These are the activations of a small neural network, seen along a few directions. Each row is one input.
In each table, some parts of the input vary, and every possible input appears once, in random order.
Descriptions start from the smaller parts, as in this example, which fits no table here: line(4) and (point or line(11) or (values(3) and ring(8))).
Shared parts are said once, and a part with two or three values counts as separate values.
(in the rows, 128 means zero)

Other details of the inputs vary at random and push rows far along two fixed directions, the same in every table; ignore that.

Rows:
row 1: [137 145 108  95 119 133 116 129 160 109 112]
row 2: [144 158 117  95 116 120 116 131 165 118 118]
row 3: [138 167 118 102 113 128 115 131 173 114 126]
row 4: [163 145 122  92 109 103 126 139 138 112 125]
row 5: [ 76 138 142 159 126 119 159 123 139 154 126]
row 6: [149 126  98  92 122 123 124 140 125  96 120]
row 7: [132 149 103  98 124 146 121 129 161 103 113]
row 8: [140 164 117 100 117 129 119 132 171 113 121]
row 9: [ 88 112 140 147 125 107 163 117 112 153 127]
row 10: [161 138 131  83 112 106 127 145 137 111 130]
row 11: [ 97 112 156 141 121  96 168 136 105 151 136]
row 12: [ 70 103 113 156 139 121 151 124 115 145 134]
row 13: [ 98 128 136 144 107 126 156 132 110 198 153]
row 14: [148 162 104  90 100 152 109 144 158 154 139]
row 15: [141 132  98  92 124 132 118 128 147 107 112]
row 16: [155 130 109  90 116 120 128 136 129 101 117]
row 17: [ 73 134 138 159 125 123 160 120 136 151 126]
row 18: [ 95 108 152 141 120 100 168 133 102 148 135]
row 19: [ 67 126 125 156 135 132 160 122 127 145 120]
row 20: [197 107 171 182 173 173  65 103  92 110 129]
row 21: [ 75 102 117 150 139 114 154 125 102 142 137]
row 22: [142 153 114  96 117 124 115 132 164 114 115]
row 23: [125 144  87 101 135 148 117 135 157  96 120]
row 24: [161 148 124  94 105 101 123 139 141 113 130]
row 25: [137 129  93  93 126 135 117 130 148 104 116]
row 26: [ 96 115 144 152 118  97 167 127 103 150 130]
row 27: [ 87 121 143 154 124 105 159 119 128 161 127]
row 28: [ 59 120 112 161 142 135 152 127 125 138 134]
row 29: [148 125  93  93 127 122 124 143 125  95 124]
row 30: [142 116  99  85 128 126 120 150 122  92 135]
row 31: [159 141 133  85 108 104 124 144 139 112 135]
row 32: [ 92 120 146 148 123  98 162 120 116 159 130]
row 33: [ 74 120 133 152 131 123 158 118 124 151 119]
row 34: [176 112 155 194 182 188  52 110 107 103 137]
row 35: [139  76 213 239 181 158 112 107  49 148 144]
row 36: [203 106 172 185 168 168  70 113  83 104 130]
row 37: [ 77 127 140 156 124 115 156 119 129 156 123]
row 38: [ 93 127 151 149 118  92 159 119 119 163 137]
row 39: [ 86  98 135 140 132 112 167 136  93 138 134]
row 40: [142 128  96  88 126 128 119 130 135 102 119]
row 41: [167 150 108  87  93 134 120 152 132 148 145]
row 42: [ 99 118 148 152 119  93 166 130 107 153 131]
row 43: [ 82 100 118 153 134 109 159 134  93 136 138]
row 44: [ 71 119 127 153 135 123 156 120 120 149 118]
row 45: [ 94 124 149 147 122  94 162 119 117 162 132]
row 46: [187 105 157 190 181 182  60 106 104 107 134]
row 47: [151 148 117  93 113 115 118 129 161 120 121]
row 48: [141 127  91  89 132 127 119 133 134 101 123]
row 49: [148 131 107  86 120 125 123 126 138 107 116]
row 50: [ 81 138 148 157 121 104 153 120 136 163 131]
row 51: [155 152 103  89  98 147 112 141 155 156 142]
row 52: [154 126 122  82 115 118 128 143 132 102 125]
row 53: [ 94 111 142 150 121 101 168 127 103 147 127]
row 54: [197  96 171 178 179 173  70 122  81  98 143]
row 55: [133 152 107  99 120 142 120 130 166 104 115]
row 56: [ 90 116 143 148 122 102 162 117 112 156 129]
row 57: [ 81 110 133 150 129 118 161 115 120 153 122]
row 58: [145 136 107  92 116 127 119 127 156 111 115]
row 59: [165 142 117  79  96 137 121 157 130 147 151]
row 60: [129 138  88  97 134 139 113 134 150 101 117]
row 61: [144 168 103  95 102 161 113 145 164 149 141]
row 62: [181 116 164 192 178 188  58 106 108 106 127]
row 63: [153 123 118  81 119 123 130 141 127 101 123]
row 64: [147 140 110  94 113 123 118 127 157 114 117]
row 65: [177 123 163 196 179 197  61 107 114 102 130]
row 66: [201 128 189 191 159 161  59 102 121 125 140]
Description of these inputs: line(6) and (point or line(10)).
Changing only the line(6) part turns row 9 into row 52. The same change can be made to row 56. Which row results? -> row 18
Changing only the line(6) part turns row 16 into row 49. The same change can be made to row 4. Which row results? -> row 45
Change only the line(6) part in row 62. List by row number the other rows that result. -> row 6, row 25, row 39, row 40, row 65
Change only the line(10) part in row 47. List by row number the other rows that result. -> row 12, row 15, row 25, row 27, row 46, row 57, row 58, row 64, row 66

Rows:
row 67: [129 134 127 129 131 137 119 131 132 125 132]
row 68: [140 131 132 127 122 129 121 125 128 133 130]
row 69: [138 129 135 127 129 126 123 130 130 128 132]
row 70: [139 125 132 127 128 124 122 126 126 126 129]
row 71: [142 127 132 128 125 125 124 129 124 128 129]
row 72: [132 123 133 128 133 128 124 125 129 115 126]
row 73: [138 125 128 124 130 132 127 128 123 126 132]
row 74: [136 141 134 129 121 132 120 128 133 133 134]
row 75: [135 127 125 129 130 135 122 131 127 126 131]
row 76: [126 121 125 129 137 138 121 127 129 115 125]
row 77: [141 128 134 126 124 128 123 129 124 133 128]
row 78: [135 130 132 125 126 130 122 126 128 125 128]
row 79: [137 126 132 127 129 126 125 130 125 121 127]
row 80: [104 127 136 134 119 117 152 134 122 153 131]
row 81: [140 132 133 127 120 131 123 127 131 134 133]
row 82: [130 120 123 130 135 131 121 127 123 116 126]
row 83: [135 126 132 127 129 130 127 128 128 118 126]
row 84: [128 125 118 135 137 135 121 125 128 116 124]
row 85: [135 135 135 129 128 125 121 129 131 125 134]
row 86: [134 131 131 126 130 131 120 124 134 129 127]
row 87: [134 142 133 130 124 133 118 126 140 137 132]
row 88: [137 125 132 127 132 122 122 127 126 122 128]
row 89: [137 124 125 124 131 130 124 126 120 125 129]
row 90: [126 123 121 131 137 138 120 128 130 117 122]
row 91: [141 131 135 128 126 128 125 133 128 130 132]
row 92: [ 96 118 124 136 127 120 148 128 121 144 129]
row 93: [133 130 132 127 126 134 124 124 131 123 127]
row 94: [ 92 116 125 136 132 120 148 129 121 136 127]
row 95: [131 122 127 126 136 134 125 124 122 115 125]
row 96: [138 132 131 128 125 130 119 123 134 137 129]
row 97: [138 137 135 130 124 127 123 132 129 128 133]
row 98: [136 130 131 127 128 133 124 130 127 126 122]
row 99: [100 122 130 139 124 115 153 129 121 139 125]
row 100: [136 124 124 130 128 134 123 129 126 125 132]
row 101: [139 133 132 127 123 132 122 126 137 137 132]
row 102: [134 132 128 129 126 134 123 125 132 126 124]
row 103: [ 89 121 120 141 134 124 148 126 126 136 124]
row 104: [137 137 133 127 125 134 120 127 138 139 131]
row 105: [ 95 125 132 137 125 121 150 123 130 145 127]
row 106: [138 138 136 127 123 131 122 133 129 133 131]
row 107: [134 125 126 127 130 137 123 131 130 126 132]
row 108: [138 135 134 127 122 133 122 129 132 135 132]
row 109: [ 95 127 125 140 124 119 148 131 122 142 133]
row 110: [133 129 128 132 136 128 124 125 132 118 125]
row 111: [101 122 129 133 127 118 153 130 117 145 133]
row 112: [128 120 123 131 134 135 122 126 125 113 125]
row 113: [100 126 128 141 126 115 154 128 124 139 126]
row 114: [139 129 133 125 127 126 122 130 124 130 127]
row 115: [142 130 135 126 123 130 125 131 127 134 131]
row 116: [133 136 127 130 127 135 123 124 134 126 125]
row 117: [137 131 131 127 125 127 120 125 128 129 129]
row 118: [ 95 118 123 137 132 119 152 126 117 135 124]
row 119: [132 137 126 131 131 136 121 122 140 129 123]
row 120: [139 127 132 128 128 123 123 129 124 125 128]
row 121: [ 95 121 121 138 133 119 153 124 119 135 126]
row 122: [140 126 134 127 127 125 125 128 129 126 133]
row 123: [137 128 134 124 128 129 124 130 124 126 125]
row 124: [135 124 125 125 135 128 123 126 120 121 127]
row 125: [135 128 134 124 127 133 125 129 127 123 125]
row 126: [135 122 122 130 130 132 121 127 123 124 128]
row 127: [132 122 126 124 136 131 125 126 120 117 126]
row 128: [ 99 127 130 139 125 120 153 128 123 145 125]
row 129: [129 122 119 133 135 134 120 127 125 115 123]
row 130: [132 122 122 130 134 129 120 127 122 120 127]
row 131: [136 133 130 127 128 128 119 124 134 133 128]
row 132: [132 134 127 129 129 135 121 123 138 129 123]
row 133: [130 124 124 128 136 132 119 129 126 121 127]
row 134: [ 97 120 129 139 128 113 151 127 123 136 125]
row 135: [132 129 127 126 132 138 122 133 131 128 131]
row 136: [143 128 134 128 124 127 126 131 127 129 133]
row 137: [134 133 129 127 131 132 123 129 124 124 133]
row 138: [114 155  54  11  83  86 158 156 180  95 110]
What do these inputs look like to the network? -> line(8) and line(9)
Changing only the line(8) part turns row 109 into row 97. The same change can be made to row 112. Which row results? -> row 83
Changing only the line(8) part turns row 90 into row 118. The same change can be made to row 67. Which row results? -> row 137
Change only the line(8) part in row 100. List by row number the other rows that result. -> row 73, row 81, row 101, row 107, row 115, row 122, row 136
A walk changes only the line(8) part. It starts at row 96 and steps to row 68. List the rest of the walk in order. -> row 77, row 71, row 70, row 89, row 126, row 92
